Each row below holds a small network's activations on one record, seen along a few directions.
Here are examples, each followed by its value of one field, Suru.
The word absent means that the record has no Suru.
Other fields move the rows too, some of them a lot.
Strong random noise was added to every row along 13 fixed directions; ignore it. To show where, here is one row again and again, with new noise each time:
[  12 -343  -34  272  424  513  468  265 -178  100   89  122  -66   85
 -143 -253 -459 -182  -35  180  259 -198  -67  -36 -469   77]
[  47 -421  199 -467  -34  346    0  443 -170  432 -514 -163   95  106
  -84  135  -27 -253 -539  576  200  179 -123 -144 -171 -196]
[ 384 -154 -156  -66 -169  378  340  186   87  235  123 -174  244 -262
 -106  341   17  -13  -50   20  355   58 -343  -94  -86 -290]
[-188   -1   90 -276 -197  146  499   11  127   -1 -102   32  168  -85
 -471  108  361  560   88  108   46   -9  333   -3 -561 -516]
[-270  166   85  -14  137 -322 -169 -260  190  -67  -32 -100   43   25
  216 -529    8  486  -32   16    5 -155  299  -93  112  264]
[ 153  -17  291  440  139  -26 -186    6 -261 -271   24 -101 -422  415
  195   12  170 -446 -228  -55 -239  -58   81  -56 -169   65]
[-115 -115 -129 -292 -164 -110  297   33  130  414  105   56  337 -109
 -176 -390  224  193   97  -83  100  -56  102  -69 -160   50]
[ 115 -160 -196  107   23 -394 -400  283   27  187 -128   51 -293  145
  -79   25  137 -366  172 -330  -70   80 -134   77   96  165]
[  48  -37   24  385  186  337   39  217   42 -373  133  -94  -82  161
  243  360 -289 -151   35 -153 -158  -99   49  225   80   36]
[-246  140 -292  -15   -4  255 -300 -103   28  202  -42 -129  406  275
  -83  -53 -283  -85  -49   -5 -457  203  338  193  124  174]
[-387  -80   32 -160 -388   84 -278   78 -247  483  344   21  127  516
  210 -178  390 -356 -203  -37 -611   25 -149  254   87  377]
[-233  -29  395  -91   52   43  -39   45  -84  103  335  218  -32  275
  280 -155  180 -247  -18  122 -267 -163 -174  122  -47  344]
[ 185  325   54  455  224 -187 -386 -356  -16 -278  270   19  -83  209
  156   97 -107 -328  210 -228 -385   13   75   32  158  204]
[ 154 -307 -473  274  126   71  161   26 -356  325  136   55  170  -57
 -294  123 -632 -143  165  -27  -82  -21 -171   15  -15 -147]
[  -4 -161 -251 -170 -222 -260  347   61  289  189   92   85  442 -100
 -193  -51  258  122  520 -328   48  -77  255  -22    2  -68]

[  98   74 -108  -80  -96  271  311   24  407 -221  212  -56  415 -235
  100  282  -19  162  296 -159  177    3   52   53  139  -61] : t8
[ 114   86 -106  -90 -230   -9  302  232  237 -222 -160 -120 -245 -327
 -324  327  368  499  -59 -341  215   44  131   53 -262 -502] : t5
[-105  407    4 -122   88  104 -132 -592  118  121  -38  -74  391  -20
 -153 -408 -112  354  -83  302  -26  104  322 -227  -83   34] : absent
[-142  -86  285  287 -106  -93 -147   -4 -447 -200   92 -215 -320  209
  424   -5  -26   -1 -455  153 -320 -128  -97  113   83  -54] : t4
[ 120  -60  164  186  145   73  -24 -110 -212  -64 -105   84 -329  226
 -200  251   97    3    7  202   97  -45 -111 -199 -308 -213] : t6
[ 343 -187  -62   32  249  100   80  418  249  147 -206   55  -10 -145
 -176  247 -174 -292  141 -169  299   55 -127   -7  -11  -50] : t1
[-445 -395  173 -173 -268 -239  -17 -272 -279   90  -92  -45  495  501
  336  148  -12  199  200  439 -437 -240  260 -110  449  -22] : t1
[  81 -260 -341  159 -205  188   80 -325 -201  147 -108 -347  509  337
   23 -129 -105 -142   11  203   24   61  318 -364  117  -63] : t8
[-136   30  -41  -96   30 -252  -39   15 -249  146  195  316  -78 -182
 -119 -198 -172 -101   62  -26 -268   48 -191  199  -43   98] : absent
[ -66 -242  245 -294 -251 -223  145 -123   40  130   50   38  358  286
  330 -139  437 -186  138  106  -36 -213  185 -293  267  197] : t5
[ 430  274 -171  594  189  167 -193 -547 -233 -252   88 -236  -83   -3
 -143  348 -410  -24   17  104  -14   66  -58 -212  -17 -326] : t7
[-392  -87   64 -316 -111  227  115   80 -241  225   55   49  -19  152
   15 -305   83  213 -472  178 -140   -6   -5   42 -191  174] : t3
[  20 -322 -351 -137   44  -50  -28  175  -30   85 -540  -21  -63   86
 -376  120 -101  102   82   71  272  141  155 -190 -102 -158] : t3
[ 294 -148 -328 -120 -300 -399  -29  220 -149  438   47  -50   82 -244
 -212  166   70 -194  -95 -401 -184  169 -169   63  132 -190] : t4
[-355  133    6  -60   34 -346  -59  340   -7  -51 -120  -26 -339 -207
  -13 -351  -55  411 -398 -393 -297  -54  316  390  -36   46] : t2
[   3  -76   91  146   69   41   10 -470 -196  258  381   61  177  -69
  189 -119 -246  206  220  493  259 -266 -556 -210  136   63] : t2
[  92 -231  -11  257  156  -19  416   56 -318   87  301  148    4   31
   91 -189 -277 -199  -54 -143  -47 -269  -46  -71  -26  113] : t6
[ 168 -157  416 -303  192 -131 -222  241  130  -18 -493   51 -304   61
  -17  -65  317 -346 -167  303  373  108  -47 -252 -189   78] : t7

Here are new rows. What is Suru for each?
[ 400   20  138  151  138  136   72 -168  345 -237 -211 -243   50   67
  144   45  229  -94  184  161  546  -28   45 -419   10  -15] : t1
[ 212 -282  -35  286  -78 -316  293    9 -445  -20  -87 -160  -15   69
  -47 -152  -39 -232 -153  -66 -144  -97  300 -198 -109 -272] : t4
[ 167  226 -137 -157 -293 -187   38 -463   46   73  219   48  351   24
 -159   54  412  -18  215 -188 -138  142  122 -224   26  -17] : t3
[-176 -114  122  -75 -130 -143  -14 -302  116  -74 -123  -81  247  105
  107  229  103  489  358  334  117 -204   97 -164  192 -216] : t2
[ -19  -11 -239  -91 -149 -255 -316  -55 -196  417  -97  -94   12  -18
 -177  -92  -32    9 -201  -58 -214  188 -129   19  127    2] : t1
[ -66  187  -74  -23  185  149 -297  -88  282  135   -6  -54  129 -180
   76 -111 -283  196   73  158  224   38 -202   82  188  203] : t2
[-346 -234 -302  403 -290  249  199   52  -77 -205  329 -224  152  279
  397  113 -152  268  180 -210 -226 -332  122  252  330   67] : t7
[ 610 -125   76  254 -172  716  346  396 -162   48  238 -288 -237 -190
   23  434  191 -438 -461   26  406  115 -670   -1 -378 -359] : t4
[  61  342   50 -303   84   12 -370 -115  267  290  -87  172   13 -289
 -313    7   60   67  147  255  205  271 -356   33 -107  -30] : absent
